Each row below holds a small network's activations on one input, seen along a few directions.
Each table varies a few parts of the input and shows all the possible inputs, shuffled.
Descriptions start from the smaller parts, as in this example, which fits no table here: ring(5) and (point or (values(2) and line(4)) or ring(9)).
Shared parts are said once, and a part with two or three values counts as separate values.
(in the rows, 128 means zero)

A family of inputs:
r1: [129 111 123 129 135 120 141 158 152 124 122 131]
r2: [140 106 120 124 142 128 142 145 151 115 119 135]
r3: [128  96 129 122 128 112 133 151 138 124 110 135]
r4: [ 84 201 177  98 156 222 141 101  57 176  83 122]
r5: [135 117 119 133 115  95 112 120 125 128 143 132]
r6: [131 120 119 129 114 107 117 120 139 123 154 121]
r7: [141 126 129 134 102 101 113 122 133 123 143 131]
r8: [142 125 106 152 126 111 125 114 133 112 145 120]
r9: [ 87 220 163 115 140 212 112  73  41 174 122 126]
r10: [136 132 112 140 123 104 120 127 139 128 155 129]
r11: [134 105 140 122 114 118 134 152 146 119 110 133]
r12: [135 105 117 140 139 127 144 145 146 109 112 122]
r13: [124 100 129 118 127 124 137 151 152 119 121 123]
r14: [147 127 110 136 130 111 122 114 139 118 152 133]
What is each input in this table made of?
Answer: values(2) and (point or line(6))
The inputs of r1 and r10 match in every part but the values(2) part. If r13 is changed in the same way as r1 into r10, which row does it become?
Answer: r6
Which other rows does r12 become when the values(2) part takes its other values? List them by row number.
Answer: r8

A family of inputs:
r15: [116 129 101 150 150 132 125 105 101 126 134 117]
r16: [136 143 144 126  90 123 107  94 115 123 143 120]
r17: [132 130 146 122 130 121 123 136 102 146  97 151]
r18: [140 145 136 115 115 107 104 104 109 147 147 150]
r19: [112 128 111 147 157 139 138 128 106 131 113 111]
r20: [108 119 127 132 116 112 107 112  92 139 127 124]
r21: [126 136 136 101 168 168 152 152 144 139 112 144]
r22: [122 128 153 105 131 134 136 148 119 150  93 153]
r23: [141 140 119 153 131 149 130  96 112 104 122 120]
r24: [144 142 110 141 156 133 126 106 106 128 125 151]
r25: [118 126 161  84 134 148 135 159 135 152 104 150]
r26: [104 118 137 130 123 119 121 135  97 144 106 118]
r27: [113 157 103 140 135 128 118 114 131 138 181 110]
r28: [129 128 155 134 105 136 126 126 108 122  93 121]
r29: [127 136 136 134 141 169 157 132 134 113  97 116]
r30: [130 138 128 122 165 154 154 142 128 137 101 147]
r31: [144 153 118 144 124 142 124  87 125 111 151 113]
r32: [191  26  79 146 118  17 135 188 228  78 150 155]
r33: [140 140 120 139 164 141 140 129 111 133 104 145]
r34: [137 138 129 151 139 156 143 119 117 109 101 114]
r35: [130 157 147 126  82 126 106 112 132 129 160 120]
r36: [102 125 119 130 159 152 152 141 123 135 110 114]
r37: [ 89 113 153  92 128 147 133 158 130 150 113 117]
r38: [119 143 101 141 142 125 119  96 114 132 164 110]
r39: [188  25  86 157  92  32 138 179 234  53 145 124]
r40: [163  13  69 154 110  15 133 188 223  76 159 121]
r41: [136 132 136 124 122 114 109 113  96 141 118 157]
r42: [148 155 110 132 149 127 120  97 119 135 155 144]
r43: [122 134 145 113 143 184 156 143 150 115 109 113]
r44: [114 124 170  95 109 164 138 149 141 128 101 120]
r45: [138 167 121 144 116 145 123 105 142 116 168 113]
r46: [133 159 139 115 107 110 103 122 126 153 163 150]
r47: [119 126 162 117 107 150 139 138 125 126  90 123]
r48: [142 169 113 132 141 130 120 115 135 140 171 144]
r49: [ 97 124 127 109 162 167 151 151 139 137 121 110]
r50: [ 94 115 144 113 125 133 134 147 114 147 102 120]
r51: [105 146 129 123 101 108 101 121 121 150 172 117]
r52: [111 133 127 123 108 105 102 103 105 145 156 117]
r53: [133 130 145 136  97 129 112 103 102 117 114 127]
What is each input in this table made of?
Answer: values(3) and (point or (values(2) and line(6)))
Which other rows agree with r43 in the values(3) part? List them by row number.
Answer: r16, r23, r28, r29, r31, r34, r35, r39, r44, r45, r47, r53
Which other rows does r53 become when the values(3) part takes its other values? List them by row number.
Answer: r20, r41

A family of inputs:
r54: [127 176  96 157 169 148 122  87  85 141 149 134]
r55: [144 138  92 134 156 137 149 137 189 110 181 113]
r56: [102 218 150 137 108 173  92  53  47 160 152 116]
r57: [ 94 221 165  96 114 179 102  80  80 182 168 124]
r58: [ 73 191 187  73 111 190 109 114  85 185 137 125]
r59: [123 108 113 111 152 148 156 170 195 112 149 115]
r60: [144  52 112 107  88  38 111 184 208 115 173 142]
r61: [125 132 142 130 164 165 147 130  86 136  61 148]
r62: [170  36 123 145  81  37 120 167 169  84 100 147]
r63: [155 102  97 171 148 137 155 113 141  76 105 105]
r64: [152 134  77 176 149 131 141 110 156  88 165 105]
r65: [166  83  91 131  92  26 102 150 202 112 205 139]
r66: [106 186 169 132 107 178 105  57  31 147  92 115]
r67: [144  35 128 115  82  35 125 197 195 111 122 139]
r68: [131 143 116 152 168 154 136  90  69 129  89 133]
r69: [120 179 111 116 176 154 131 113 118 163 164 142]
r70: [ 74 174 202  80 106 187 123 128  73 181  87 122]
r71: [ 99 132 148 101 167 162 152 160 111 162  83 140]
r72: [ 98 149 132  93 172 165 139 147 124 166 133 143]
r73: [100 174 195 109 104 190 117  99  48 154  64 130]
r74: [177  47  97 168  85  26 109 126 152  77 128 131]
r75: [174  79  77 173  86  20  94 123 168  90 189 132]
r76: [149  91 123 148 144 148 166 153 157  83  77 120]
r77: [123  91 129 119 147 145 170 183 183 109  99 112]
What is each input in this table made of?
Answer: line(4) and ring(6)
The inputs of r58 and r59 match in every part but the line(4) part. If r57 is changed in the same way as r58 into r59, which row does it become?
Answer: r55

A family of inputs:
r78: [129 154 128 127 126 134 118 110 119 137 149 131]
r79: [118 147 131 129 115 129 113 108 112 137 148 119]
r80: [127 146 135 128 114 120 109 107 104 140 138 134]
r81: [119 126 128 125 152 148 144 140 124 132 107 128]
r82: [126 148 114 138 139 131 121 106 110 134 145 127]
r83: [119 123 148 113 127 137 132 140 118 138 100 136]
r84: [126 128 137 127 138 153 144 135 127 122 102 124]
r85: [111 124 144 115 128 146 136 142 126 135 110 121]
r86: [178  31  79 153 104  23 130 176 221  73 158 133]
r87: [133 150 124 140 125 136 120 101 113 124 140 123]
r88: [122 132 141 113 139 151 141 143 133 135 112 133]
What is each input in this table made of?
Answer: point or (values(2) and line(5))
